These are the activations of a small neural network, seen along a few directions. Each row is one input.
Each table varies a few parts of the input and shows all the possible inputs, shuffled.
Descriptions start from the smaller parts, as in this example, which fits no table here: line(4) and (point or line(9) or (values(2) and ring(8))).
Shared parts are said once, and a part with two or three values counts as separate values.

A family of inputs:
x1: [ 12  -8   9   2   9  13 -15   3  15   3  -9]
x2: [  5  15 -10   6  14 -15   2   3  -2  -3   6]
x3: [ 12  -9   0  14  10   4   6   0  17   0 -13]
x4: [-12  22 -11  -5   5 -12   6  -9  -2   5 -11]
x5: [ 14 -19  -3  -6  -8   7 -11   9  -2  -2 -13]
x6: [  8   7  20 -11   0  -1  -6  -4   8   7 -14]
x7: [-43  -7   4  11 -19  23  28   1   1  -9  41]
x8: [ 15  -9  -4  -6   3  -8 -10  -2 -20  -2   2]
x9: [19 15 -9 -2  9 -3 -8 -6 -8 -3  8]
x10: [-31  -9   9  -1 -26  35   9  -1  -2   3  47]
x11: [  2  -8  -6   3   8 -21   1   8 -15  -4  -1]
x12: [  2 -19  -6   8  -6  -7   0  15   3  -5 -17]
x13: [ -4  22  -5 -12   0  -1  -9 -13  -7   7 -10]
x14: [  2   6  14   0   1 -13   9  -4  13   4 -16]
What do these inputs look like to the network? -> values(2) and (point or ring(6))
The inputs of x6 and x14 match in every part but the values(2) part. If x1 is changed in the same way as x6 into x14, which row does it become? -> x3

A family of inputs:
x15: [-13  15  -6  -2  -1  -1   6  -7  -3   1   3]
x16: [ -5  19   4  -5   0   3   4 -12   0   3  10]
x17: [-5  2 13 -2 -5 14  3 -4 13  6  4]
x18: [ -7   3  -4   4   2 -11   8   1  -7  -3   6]
x19: [ -5 -13   5   8  -3   0   7   8   6  -3   0]
x20: [ -4  -1  -6  -6  -5  -2  -3  -2 -16  -1  10]
x21: [  3 -15  -1   8  -1   9  -2   8   4  -4   8]
x22: [  0 -18   4  -3 -11  11  -2   7  -1  -1   3]
x23: [ 0  2 -9  4  4 -2 -2  3 -8 -5 15]
x24: [ 47   9  -5  -7  27 -34 -23   0   2   5 -54]
x25: [-11  -2   4   2  -6  11   4   0  10   2  -3]
What do these inputs look like to the network? -> point or (values(2) and line(5))

A family of inputs:
x26: [ -7 -16  -4   1 -10  10  -1   7  -5  -3   7]
x27: [ 42   1 -10  -4  25 -33 -22   5  -7   0 -41]
x28: [-12   7  -7   2  -1 -11  13  -1 -12  -3  10]
x29: [ -5 -18   1  12  -4   6   7  10   3  -7  13]
x30: [ -1  -6   2  -5  -7   7  -3  -1 -11  -2  18]
x31: [ -6   9 -10   0   1   4  -2  -2  -8  -2  16]
x32: [-8 -9  8  9 -4 11 10  5 15  0  5]
x33: [-5  1 11 -7 -7 13 -1 -7  2  3 10]
x34: [-11  -9   6   0 -12  15   1   2   7   2   0]
x35: [-9 16 -1 -1  0  9  0 -8  4  3  9]
x36: [ 39  11   2  -7  22 -25 -17  -3  10   6 -51]
x37: [-15  14   2   0  -2  -5  14  -7   1   2   3]
The inputs of x26 and x34 match in every part but one. If x29 is changed in the same way as x26 into x34, which row does it become? -> x32
What do these inputs look like to the network? -> values(2) and (point or line(5))

A family of inputs:
x38: [-22 -13 -12  10  -3  -1  15   7  -4  -5   5]
x39: [ -8  -3 -21   1 -10   2   3   7 -16  -8  16]
x40: [-12  16  -3  13   5  -8  14   1  10  -2  12]
x41: [-15  13  10  -9   6 -10  16 -14  -3   9  -5]
x42: [-11   4   8  -4  -7  13  -4  -4  18   7 -16]
x43: [ -1  21 -10   5   4  -5  -1  -3  -5  -4  23]
x44: [  4 -26   5  -4  -9   7  -9  10 -15  -4  14]
x45: [  0  24   1 -16  -3  -8   2 -16 -16   3   6]
x46: [ 50   2 -12  -3  30 -42 -23   6  -2   1 -58]
x47: [  3 -13  16  10   5  16   5   2  21  -1  -5]
x48: [ -7 -32  13   8  -9   4   5  10   2  -4   2]
x49: [15 -9  8 -1  5 18 -8  0  7  2 10]
x50: [  3  14  -2 -12 -15  14 -15  -5   6   6  -4]
What do these inputs look like to the network? -> point or (values(2) and ring(6))
Change only the ring(6) part in x41. List by row number the other rows that result. -> x38, x40, x42, x47, x48
Change only the values(2) part in x50. List by row number the other rows that result. -> x42
